These are the activations of a small neural network, seen along a few directions. Each row is one input.
Each table varies a few parts of the input and shows all the possible inputs, shuffled.
Descriptions start from the smaller parts, as in this example, which fits no table here: one of 6 places along a line, together with either a single point or one of 9 places around a ring or (one of 2 separate values, together with one of 8 places around a ring).
Shared parts are said once, and a part with two or three values counts as separate values.
In the rows, zero is written as 128.

Other details of the inputs shift rows strongly along two fixed directions, in all tables alike. That doesn't count.

Rows:
r1: [103 112 162 126 120 125 135 149 138 112  86 148]
r2: [101 122 184 142 108 137 132 160 131 105  94 129]
r3: [135 168 150 141 122 159  96 102  69 112 149 105]
r4: [202 135  24 112 204 101 139  58 141 146 220  98]
r5: [135 163 176 159 140 158 115 116  73  80 154  96]
r6: [ 95 121 166 136  99 129 108 144 132 118  83 128]
r7: [116 103  91 122 120 107 119 156 172 163 107 143]
r8: [103 113 101 121 109 115 134 131 190 158 107 145]
r9: [129 163 169 129 118 156 115 104  66 106 138 120]
r10: [113 163 198 159 112 158  90 104  68  77 117  94]
r11: [152 133 140 125 134 133 134 119  87 118 148 108]
r12: [121  89  98 123 145  99 137 156 178 139 103 147]
r13: [ 89 129 162 136  99 134 122 129 160 105  79 137]
r14: [ 91 123 157 150 110 134 110 155 142 114  86 140]
r15: [123  88  86 115 143 102 146 157 175 153 108 165]
r16: [160 136 108 130 162 135 143 119 102 128 176 124]
r17: [128  94  95 126 124 107 138 169 167 158 112 140]
r18: [122  99 105 129 133 111 143 168 171 149 118 145]
r19: [113 112  75 117 117 110 133 135 200 166 112 152]
r20: [120  95  97 105 118 104 132 148 163 165 103 144]
r21: [ 88 130 142 133  93 135 121 129 167 133  91 139]
r22: [163 127 103 125 157 122 121 106  99 120 152 111]
r23: [125 104  99 103 120 109 143 157 152 159 107 163]
r24: [102 127 163 133  83 144 121 168 119 131  91 139]
r25: [129 171 160 152 128 160 111 115  83 109 165 101]
r26: [108 111 112 121 115 112 136 124 183 144 105 142]
r27: [112 112  78 120 117 110 134 134 198 165 113 150]
r28: [143 134 123 120 153 126 134  99 112 125 157 121]
r29: [200 134   4 109 201 100 138  59 153 166 225 106]
r30: [167 161  61 127 164 128 122  69 132 149 204 105]
r31: [124  87 115 109 123 101 138 149 156 142  91 144]
r32: [129  94  92 116 128 105 129 153 159 153 102 149]
r33: [115 165 163 147 128 151 101  99  89 108 147 102]
r34: [116 166 210 162 106 165 103 120  60  77 124  93]
r35: [148 169 103 130 145 139 114  62 113 131 185  97]
r36: [121 100 111 106 126 114 158 161 164 161 120 154]
r37: [114 166 177 142 122 162 110 103  77 100 139 116]
r38: [164 133 123 128 145 131 131 122  86 116 158 107]
r39: [136 142 147 134 126 136 121 118  98 122 147 102]
r40: [123  92  85 124 131 101 124 156 175 157 103 145]
r41: [117 101 107 116 126 108 146 159 171 164 124 140]
r42: [122  96  82 121 135  99 141 136 200 140 106 147]
r43: [ 92 125 153 136 105 139 121 157 137 127  92 154]
r44: [ 90 134 157 130  95 134 117 122 155 116  87 135]
r45: [147 138  81 128 162 119 119 105 129 148 177 115]
r46: [113 120 176 117  96 134 145 160 115 122  93 148]
r47: [138  95 105 108 124 111 160 172 147 152 112 162]
r48: [125 169 189 142 101 166 108 116  58 103 140 101]
r49: [110 128 164 122  91 142 139 172 117 131  96 154]
r50: [148 152 115 137 135 139 116 117  99 137 172 105]
r51: [178 135  58 117 180 107 139  63 142 140 199 101]
r52: [115 107 101 127 126 110 136 138 193 132 100 147]
r53: [180 132  39 102 184 102 144  58 154 162 206 102]
r54: [142 136 132 121 133 130 115 102  97 124 142 110]
r55: [147 135 133 120 147 134 145 113 104 125 164 119]
r56: [171 126 116 115 152 126 151 129  94 121 158 128]
r57: [143 140 147 123 124 138 128 118  87 122 148 109]
r58: [153 160 114 133 153 134 118  62 111 108 173  95]
r59: [151 139 133 113 142 130 131 100  88 122 151 122]
r60: [106 121 182 131 111 138 144 162 126 106  92 145]
r61: [135 136 123 128 151 123 120 100 118 126 155 109]
r62: [104 120 183 124 100 134 132 150 113 104  72 150]
r63: [104 112 154 144 110 127 109 155 137 107  78 134]
r64: [136 164 177 152 113 165 107 121  56  94 141 104]
r65: [136 147 120 131 135 132 106 102 105 133 153 103]
r66: [120 100  71 125 132 103 139 136 203 156 111 152]
r67: [ 89 130 145 152  97 138 115 138 163 116  85 145]
r68: [137 156 195 134 116 158 133 123  60  88 130 118]
r69: [106 130 179 121  88 143 139 163 110 126  94 148]
r70: [121  99 115 114 131 105 149 155 169 152 120 138]
r71: [115 115 162 125 111 129 133 157 119 105  78 155]
r72: [170 124  79 112 165 115 138 107 106 140 166 134]
r73: [132 175 173 148 125 171 118 115  64 100 163 113]
r74: [134 142 134 132 123 137 121 121 104 135 152 104]
r75: [139 137 128 134 157 124 121 101 112 113 152 106]
r76: [105 117 168 147 102 136 120 169 127 106  84 130]
r77: [130  85  96 114 149 100 152 158 172 140 105 161]
r78: [107 119 180 140 112 143 140 170 123  98  89 148]
Description of these inputs: one of 6 places around a ring, together with either one of 3 separate values or (one of 2 separate values, together with one of 5 places around a ring).
Changing only the place on the ring of 6 turns r47 into r49. The same change can be made to r64. Which row results? -> r24
Changing only the place on the ring of 6 turns r78 into r55. The same change can be made to r4. Which row results? -> r44
Change only the choice among 3 separate values in r58. List by row number the other rows that result. -> r13, r51
Which other rows agree with r35 in the place on the ring of 6? List them by row number. -> r8, r9, r20, r21, r33, r36, r37, r41, r48, r65, r69, r74
Start at r1 and move only the place on the ring of 5, one step at a time. The first step leads to r62. Which rows follow, in order? -> r31, r10, r75

Rows:
r79: [174 106  72 129 196  93 120  99 136 120 181  95]
r80: [126 187 166 132 110 158 124  62  97 117 162 109]
r81: [ 41 128 208 133  29 152  93 156 160 117  10 175]
r82: [139 163 174 115 111 170 147 127  57 107 151 109]
r83: [142 153 174 157 133 144 102  90  76  69 115  85]
r84: [ 70 103 208 125  74 137 154 169 172  84  20 170]
r85: [149 153 131 156 133 157 132 147  67 114 173 114]
r86: [114  55 101  80 116  93 159 183 171 194  67 197]
r87: [184 108  55 109 181 103 120 139 101 166 193 101]
r88: [159 153 175 143 105 140  99 119  51 113 143  95]
r89: [ 51 139 152 166  73 142 107 191 190 128  52 171]
r90: [ 94 168 169 173 101 158  77 100  89 104 141  78]
r91: [201 120  20 128 223  99 145 103 155 135 207 120]
r92: [112  65  37  96 114  89 122 153 231 203  79 159]
r93: [185 120  49  85 206  77 153  70 133 136 177 128]
r94: [137 164 184 127 126 154 138 139  71 121 163 114]
r95: [111 179 168 151 112 166 117  83 106 109 174 106]
r96: [116  39  61 102 159  71 196 175 241 166  98 177]
Changing only one part turns r79 into r90. The same change can be made to r83. Which row results? -> r92
Describe the family of inputs behind these rows. -> one of 3 separate values, together with one of 6 places around a ring
Change only the choice among 3 separate values in r91. List by row number the other rows that result. -> r85, r89
